Each row below is a small network's average activation on inputs in which a field has the value named, seen along a few directions.
Related values have similar rows: they may be neighbours, one step apart, or belong to one group.
(in the rows, 500 means zero)
Strong random noise was added to every row along 2 fixed directions; ignore it. To show where, here is one row again and again, with new noise each time:
[382 600 596 228 596 375 531 724 460 359 478 544 457 522 634 344 337]
[482 546 406 482 516 508 488 586 477 429 528 418 533 584 661 435 482]
[435 586 461 396 526 477 487 616 465 384 529 435 510 548 652 431 444]
[518 530 328 582 480 564 467 527 482 451 552 362 563 604 671 478 542]


Field M:
m8: [422 406 129 806 382 653 380 309 491 425 639 332 563 418 531 641 696]
m2: [682 394 610 540 493 589 529 397 651 625 448 613 356 410 313 582 526]
m1: [357 516 589 329 437 206 579 471 415 564 471 691 376 328 432 540 363]
m12: [695 330 417 731 566 500 448 368 653 603 463 624 514 431 556 610 596]
m3: [454 553 875 147 625 264 439 760 393 326 388 578 288 521 517 387 325]
m11: [756 333 606 697 619 587 482 462 555 723 370 529 522 617 362 558 546]
m4: [687 554 321 814 396 595 304 282 558 524 649 334 514 475 469 752 673]
m10: [745 418 638 680 612 601 562 694 568 635 461 588 468 745 511 519 458]
m9: [273 622 506 444 362 647 573 358 441 444 605 457 627 336 415 586 569]
m5: [329 488 636 210 559 416 751 671 569 574 403 616 525 634 411 171 381]
m7: [275 570 527 305 378 495 565 276 379 428 505 585 589 241 283 452 417]
m6: [411 691 345 554 368 571 336 434 408 370 602 180 594 488 577 648 673]
A value of M combines one of 3 hidden first parts with one of 4 second parts; all combinations occur once.
Question: m10 and m6 share the first part; m10 and m2 share the second. Which value has the first part of m2 and the second part of m6?
Answer: m1
Question: m4 and m9 share the first part; m4 and m12 share the second. Which value has the first part of m12 and the second part of m9?
Answer: m7

Field S:
s1: [608 522 557 650 557 518 285 587 625 392 522 392 462 505 519 690 556]
s12: [701 379 410 599 560 390 508 747 470 728 494 576 510 881 636 280 461]
s5: [715 291 509 609 593 541 518 467 640 732 468 849 541 468 312 485 408]
s13: [647 505 607 639 647 573 405 704 399 548 540 407 416 617 510 545 601]
s10: [216 584 367 430 342 451 521 390 377 385 437 447 419 320 472 368 552]
s14: [436 222 561 480 636 247 874 514 434 776 385 674 638 474 423 253 341]
s11: [499 562 418 463 569 541 587 683 496 547 438 474 560 686 690 299 563]
s3: [448 409 444 411 360 455 496 230 514 463 552 610 440 172 508 726 564]
s2: [741 460 612 612 842 418 494 779 463 577 399 569 504 753 573 299 367]
s9: [220 640 493 398 417 448 484 302 386 394 635 496 472 107 326 605 403]
s6: [260 816 543 246 404 576 624 619 469 263 519 427 430 553 582 358 395]
s4: [450 631 809 266 406 465 285 503 591 299 500 418 288 394 412 733 413]
s7: [575 253 446 451 650 388 871 563 532 753 213 727 714 788 594  72 466]
s8: [584 354 788 255 563 431 469 539 696 468 410 728 394 482 377 528 397]
The values of S form a ring.
Question: Going along S from s2 by way of its neighbour s13, in what order are s1, s12, s3, s7 met?
Answer: s1, s3, s7, s12
Question: List every value one step from s8, in the order listed.
Answer: s5, s4
Question: List every value one step from s14, in the order listed.
Answer: s10, s9
